These are the activations of a small neural network, seen along a few directions. Each row is one input.
Each table varies a few parts of the input and shows all the possible inputs, shuffled.
Descriptions start from the smaller parts, as in this example, which fits no table here: ring(8) and (point or line(9) or (values(2) and line(6))).
Shared parts are said once, and a part with two or three values counts as separate values.
(in the rows, 128 means zero)

Other details of the inputs shift rows strongly along two fixed directions, in all tables alike. That doesn't count.
To show where, the next rows are all for the same input, with only those details redrawn:
[139 113 137 113 141 131 117 156 127 128 102 151 150 122]
[114 117 120 128 128 134 118 123 136 133 120 142 133 132]
[192 122 233  71 159 176 158 154 101 132 131 132  80  85]

A family of inputs:
x1: [151 134 122 123 136 130 127 145 121 118 120 139 153 128]
x2: [ 99 127 114 139 122 133 121 112 145 126 124 123 133 134]
x3: [139 113 137 113 141 131 117 156 127 128 102 151 150 122]
x4: [ 82 140 106 148 112 134 131  81 152 133 146 114 118 142]
x5: [ 84 120 100 153 103 125 113  97 145 130 143 107 104 139]
x6: [143 130 200 102 123 168 161  82 116 147 186  93  25 106]
x7: [131 138 114 144 117 118 123 131 124 115 137 112 130 133]
x8: [146 125 130 114 146 125 132 147 122 132 113 149 154 127]
x9: [115 139 117 135 131 124 135 121 136 126 123 130 148 132]
x10: [128 136 125 138 126 116 133 135 123 121 127 115 134 129]
x11: [144 137 178 117 123 159 165  82 110 140 184  96  44 117]
x12: [111 127 116 130 127 133 125 112 142 136 131 132 133 136]
x13: [127 128 113 139 124 115 129 127 123 130 134 122 130 136]
x14: [121 129 134 127 132 132 124 143 135 116 108 126 145 118]
x15: [126 132 116 131 130 133 136 109 125 135 137 141 130 139]
x16: [ 97 141  90 151 116 133 134  83 139 133 149 122 127 150]
x17: [116 130 115 130 131 124 125 125 138 129 120 133 150 136]
x18: [145 116 142 109 145 130 121 158 126 129 103 147 152 118]
x19: [120 126  98 144 117 110 123 119 122 133 139 130 130 144]
x20: [126 137 117 141 125 112 131 138 123 119 125 114 140 132]
x21: [ 93 147  98 154 113 137 140  71 140 130 157 111 114 150]
x22: [ 99 133  86 158 108 115 126  96 134 132 150 111 120 150]
x23: [155 127 131 114 148 125 133 156 115 126 108 149 162 125]
x24: [146 121 124 126 132 110 126 148 112 131 123 140 139 131]
x25: [143 136 130 124 142 125 136 142 122 121 114 136 156 127]
x26: [126 146 116 138 127 128 135 125 130 117 125 123 149 132]
x27: [155 117 134 115 142 108 124 166 113 131 111 142 149 123]
x28: [130 127 139 124 130 116 124 150 128 124 119 120 134 120]
x29: [121 133 122 137 126 111 129 135 129 125 126 120 137 130]
x30: [ 71 126  94 161  97 124 114  84 150 127 148 100 100 143]
x31: [127 113 124 123 124 113 115 135 126 138 128 136 125 130]
x32: [126 148 108 142 125 127 127 130 133 112 122 123 156 132]
x33: [125 135 114 133 132 130 135 117 129 129 130 133 141 136]
x34: [ 98 124 111 138 121 137 121 105 146 132 130 125 126 136]
x35: [133 141 126 129 137 124 137 139 126 119 114 131 157 127]
x36: [141 132 112 138 122 115 119 145 122 118 129 122 140 131]
x37: [ 86 125 101 149 104 123 121  84 145 141 157 108  98 144]
x38: [163 125 123 124 133 109 116 173 111 116 112 134 155 124]
x39: [147 134 124 123 137 131 134 137 120 124 124 139 148 129]
x40: [120 136 119 132 132 127 134 116 135 129 129 131 141 135]
x41: [151 127 124 128 129 115 127 149 113 124 127 128 137 128]
x42: [139 114 136 113 143 130 118 159 128 126  99 145 154 120]
x43: [123 134 122 140 122 119 134 118 124 126 140 113 120 135]
x44: [ 86 120 104 150 106 125 115  96 145 134 143 109 105 139]
x45: [155 106 146 108 138 112 112 176 115 130 103 145 143 115]
x46: [162 135 190  96 145 165 164 108 111 142 158 130  77 110]
x47: [134 124 124 119 141 125 124 145 132 131 110 145 158 130]
x48: [176 118 223  84 140 164 152 137 101 135 149 113  54  90]
x49: [132 117 134 118 136 135 120 145 130 124 109 138 140 120]
x50: [137 151 160 122 132 154 159 103 121 124 151 108 100 119]
x51: [103 136 111 138 124 125 129 113 143 128 125 127 144 136]
x52: [109 118 118 137 116 121 116 121 136 133 134 117 117 131]
x53: [138 148 169 118 121 176 168  62 118 139 190 109  50 123]
x54: [ 78 125 103 156 103 124 116  89 148 130 146 103 102 142]
x55: [114 136 107 148 116 116 131 111 127 125 143 110 122 141]
x56: [115 118 122 128 125 138 119 120 136 130 124 138 126 129]
x57: [100 126 107 135 120 135 125  92 144 141 141 130 120 142]
x58: [151 124 144 115 142 107 122 182 119 118  97 133 161 115]
x59: [139 127 142 116 144 123 123 168 130 117  94 139 167 114]
x60: [133 137 112 133 124 135 128 116 126 125 139 138 134 137]
x61: [110 127 120 133 127 129 122 121 142 127 120 128 140 131]
x62: [129 133 110 131 133 128 133 124 125 129 126 139 147 138]
x63: [ 87 127 106 145 113 142 122  89 149 130 141 117 112 137]
x64: [120 128 101 144 119 113 126 119 123 131 138 122 128 142]
x65: [149 117 129 119 137 107 122 157 114 134 116 146 143 127]
x66: [131 134 183 115 119 163 160  75 123 145 188  90  34 115]
x67: [121 139 168 127 114 160 163  59 125 146 195  89  34 123]
x68: [123 123 131 128 126 116 120 137 131 128 127 120 127 127]
x69: [107 125 118 132 125 136 123 111 143 134 130 128 129 133]
x70: [132 127 141 119 141 128 123 161 132 117  97 134 158 115]
x71: [178 129 225  87 147 158 153 163 104 117 129 103  80  80]
x72: [133 139 123 140 122 117 131 138 122 116 130 111 134 128]
x73: [148 110 128 114 137 105 114 168 117 133 107 149 151 126]
x74: [130 122 142 125 132 118 119 161 127 117 106 121 139 115]
x75: [133 143 120 133 130 131 136 122 127 119 130 125 143 133]
x76: [134 128 112 137 118 115 125 126 118 129 141 129 124 137]
x77: [115 125 118 136 121 113 121 126 133 130 131 119 129 135]
x78: [108 136  96 144 120 132 133  93 132 135 145 136 128 148]
x79: [104 114 112 139 114 121 112 118 136 133 130 120 116 134]
x80: [152 120 152 113 143 111 118 189 119 115  93 131 158 108]
x81: [144 132 205 106 127 163 156 103 117 133 169  90  44 101]
x82: [123 161 110 136 112 137 136 102 154 128 109 167  98 126]
x83: [143 137 118 138 126 110 120 163 121 109 114 119 155 125]
x84: [130 141 109 137 125 134 128 119 131 120 134 128 141 135]
x85: [150 112 133 113 139 108 117 169 117 131 106 141 150 123]
x86: [178 130 221  84 154 170 155 153 109 119 127 116  90  85]
x87: [159 124 120 126 129 109 116 165 111 120 119 139 149 127]
x88: [112 122 114 128 125 132 123 108 138 141 133 143 128 138]
x89: [112 131 116 142 119 116 130 110 132 131 142 115 119 138]
x90: [125 140 110 137 126 134 134 110 130 126 138 127 136 138]
x91: [138 143 116 134 130 129 127 135 127 113 123 128 153 131]
x92: [131 110 129 124 127 118 110 155 125 123 110 129 134 120]
x93: [131 119 117 120 137 123 121 139 130 136 113 155 154 135]
x94: [121 132 115 131 133 129 133 116 134 134 130 137 140 136]
x95: [149 109 142 112 137 114 113 170 119 128 106 136 141 116]
x96: [136 144 105 137 112 103 114 143 136 125  94 164 104 121]
x97: [142 135 127 135 126 117 130 141 118 118 131 116 133 128]
x98: [125 121 115 123 136 125 123 132 133 135 117 145 150 135]
x99: [113 120 121 127 125 136 122 111 137 138 130 140 124 133]
x100: [134 132 113 139 121 117 127 131 121 124 137 119 130 134]
x101: [124 128 127 124 135 126 124 135 136 128 115 134 149 129]
x102: [120 109 119 131 119 117 108 141 128 128 118 132 128 127]
Q: Describe the family of inputs behind these rows.
A: values(2) and (point or (line(5) and line(10)))
Q: The inputs of x81 and x61 match in every part but the values(2) part. If x96 is changed in the same way as x81 into x61, which row does it become?
A: x82
Q: The inputs of x40 and x89 match in every part but the values(2) part. If x91 is changed in the same way as x40 into x89, which row does it become?
A: x7
Q: The inputs of x70 and x74 match in every part but the values(2) part. If x16 is changed in the same way as x70 into x74, which row does it become?
A: x22
Q: Start at x45 and move only the line(5) part, one step at a time. The first step leads to x95. Which rows follow, in order?
A: x52, x81, x80
Q: Start at x51 and move only the line(5) part, one step at a time. The first step leads to x17. Which rows follow, in order?
A: x47, x98, x93
Q: Start at x38 and move only the line(10) part, one step at a time. The first step leads to x41. Which rows follow, in order?
A: x64, x11, x27, x85, x6, x95, x79, x92
Q: Change only the values(2) part in x66. List by row number the other rows that result.
A: x47

A family of inputs:
x103: [169 119 130 119 143 104 126 176 105 127 102 154 142 122]
x104: [130 149 186  98 130 179 165  71 137 147 177 105  60 114]
x105: [143 119 183  89 163 171 148 148 117 126 108 142 138 101]
x106: [102 113  63 151 128  90 114 119 132 142 126 148 183 155]
x107: [135 128 185 100 137 196 166  67 125 146 185 106  68 118]
x108: [169 130 130 131 126 105 121 182 106 118 117 131 143 121]
x109: [ 75 112  83 147 135 136 109 110 141 131 110 150 182 151]
x110: [114 120 142 113 154 147 133 151 137 122  87 150 170 119]
x111: [148 102 132 106 148 152 105 161 110 119  88 170 169 121]
x112: [207 120 186 102 153 130 147 183  82 122 128 139 106 107]
x113: [165 121 118 134 126 132 111 178 108 100 121 109 152 123]
x114: [155 133 133 131 138 110 119 170 116 108 119 105 172 126]
x115: [157 131 134 132 137  98 130 170 111 126 124 116 163 128]
x116: [133  48 146  86 152  87  63 233 130 140  54 162 183 106]
x117: [155 132 132 108 140 119 117 162 130 124  96 168 145 118]
x118: [166 127 132 107 144 120 114 165 124 126 102 170 147 120]
x119: [ 95 121  67 161 122  82 122 116 130 140 123 135 171 162]
x120: [ 65 142  81 158 109 109 136  65 157 140 141 122 124 149]
x121: [125 142 136 147  97 162 141  71 117 119 200  76  45 130]
x122: [140 144 185  98 132 180 163  70 132 150 183 105  62 117]
x123: [ 89 131  62 173 113 101 102 123 143 110 135  94 179 158]
x124: [154 137 133 129 132 101 130 172 122 118  91 142 135 125]
x125: [114 139 146 121 122 160 157  50 136 148 197 107  63 142]
x126: [ 96 154 154 121 120 166 161  52 160 143 172 104  61 126]
x127: [ 64 148  77 171 100  97 133  71 152 134 143 106 120 166]
x128: [148 129 187  89 162 161 156 150 132 124 106 141 136  96]
x129: [ 64 112  77 150 120 155 121  64 144 139 149 127 142 160]
x130: [ 82 119  69 157 110 125  97 109 157 127 101 164 168 146]
x131: [146 138 178  98 133 185 164  68 127 156 189 102  62 121]
x132: [140 151 194 122 126 171 168  86 114 118 185  57  59 108]
x133: [175 133 188 103 151 120 156 167  94 131 119 121 128 109]
x134: [171 124 135 128 134 102 124 178 106 121 105 147 141 129]
x135: [140 109 137 108 146 151 107 159 117 114  87 170 162 117]
x136: [ 98 126  54 171 116  94  99 128 137 117 140 103 181 163]
x137: [102  92 236  86 122 164 134 110 148 160 146  93   7  88]
x138: [160 130 131 126 132 102 125 174 112 119  99 144 139 127]
x139: [ 88 134  46 181  96 105  94 128 144 105 117 107 162 147]
x140: [162 126 133 105 134 133 110 156 131 129 100 166 153 120]
x141: [ 85 117  43 170  98 104 117  76 135 144 154 129 115 168]
x142: [160 125 130 110 139 105 119 170 118 124  92 166 152 113]
x143: [166 119 122 103 140 135 108 161 125 130 104 165 156 123]
x144: [164 114 131 127 147 100 136 169 102 130 116 133 166 137]
x145: [199 133 188 107 140 153 136 181  94  95 132 101 111  91]
x146: [ 75 137  68 155  90 132 110  64 167 140 141 139 117 153]
x147: [186 113 183  81 157 167 130 162 106 119 111 161 127  99]
x148: [ 73 144  54 179  81 103 114  82 146 130 155 106 111 156]
x149: [ 59 132  76 166  98 145 119  63 173 129 130 140 115 146]
x150: [157 118 136 112 148 101 132 161 114 132 104 153 176 121]
x151: [ 89 144  54 175  98  85 106 130 148 125 113 122 148 147]
x152: [137 141 135 132 136 118 131 163 128  99 104  95 166 117]
x153: [162 111 128 120 153 102 138 169 100 136 114 140 167 134]
x154: [ 73 122  84 146 126 127 116 109 155 126 114 151 179 148]
x155: [122  57 152  90 143  86  66 230 139 138  49 160 179 105]
x156: [169 133 130 134 125 120 112 182 109 102 113 120 148 116]
x157: [ 85 147  72 170 111  79 118 126 149 127 123 110 165 152]
x158: [180 119 192  83 154 166 132 159 112 116 108 162 123  94]
x159: [152 128 138 105 151 115 127 157 126 131 109 155 168 130]
x160: [191 130 190  93 149 129 151 175  90 125 114 145 100  98]
x161: [150 158 190 122 113 173 154  98 106 117 182  76  30 100]
x162: [ 64 149  85 153 109 119 132  65 169 136 145 127 120 157]
x163: [141 134 139 106 146 115 130 155 131 129 106 154 165 128]
x164: [ 87 132  73 150 121  85 115 118 142 137 116 148 177 151]
x165: [147 138 134 131 133  97 132 167 116 124 118 115 162 126]
x166: [ 84 129  46 180  86 108 111  85 137 137 169 107 115 162]
x167: [177 144 188  89 150 143 143 157 124 129 106 155 100  96]
x168: [138 114 142 105 152 140 128 153 131 120 101 156 182 122]
x169: [ 82 148  68 172 114  90 108 125 153 111 118 100 172 150]
x170: [106 152 147 133 109 150 157  56 147 139 167 115  35 118]
x171: [169 142 179  88 146 155 137 151 131 131 106 150 105  93]
x172: [173 119 128 105 145 121 113 168 118 129 105 171 153 125]
x173: [155 140 186 124 126 158 175  89  99 146 207  74  53 118]
x174: [124 131 137 128 108 153 149  54 125 144 190 118  44 133]
x175: [148 141 193 121 128 153 178  81 103 147 188  87  51 121]
x176: [133 149 193 114 130 155 188  77 116 149 170  90  43 113]
x177: [145 139 134 131 135 110 123 166 119 105 112 104 169 122]
x178: [101 144 149 134 115 139 173  54 125 143 183  95  53 137]
x179: [153 132 131 120 138 102 132 171 119 124  88 150 136 119]
x180: [129 115 136 110 143 150 111 156 124 113  83 167 159 116]
x181: [ 65 145  56 186  82 122 112  80 159 107 139  91 117 148]
x182: [124 120 137 114 144 149 118 154 133 114  78 165 153 112]
x183: [ 93 123  53 173 115 104 100 124 139 113 141  94 182 163]
x184: [145 164 191 125 114 170 158  96 116 116 173  76  28  96]
x185: [ 13  55  50 163  89 103  55  81 161 167 141 123 124 170]
x186: [ 83 129  60 163  97 111 112  70 148 142 150 138 115 152]
Q: Describe the family of inputs behind these rows.
A: line(4) and (point or (values(2) and line(10)))
Q: The inputs of x185 and x155 match in every part but the line(4) part. If x131 is changed in the same way as x185 into x155, which row does it become?
A: x104
Q: The inputs of x157 and x115 match in every part but the line(4) part. If x149 is changed in the same way as x157 into x115, which row does it become?
A: x158
Q: The inputs of x110 and x109 match in every part but the line(4) part. If x179 is changed in the same way as x110 into x109, which row does it become?
A: x103
Q: Change only the line(4) part in x138. List by row number the other rows that result.
A: x112, x124, x134
Q: Change only the values(2) part in x160. List by row number the other rows that result.
A: x178
Q: Start at x183 and move only the line(10) part, one step at a time. The first step leads to x136. Which rows follow, in order?
A: x173, x144, x153, x106, x125, x131, x107, x129
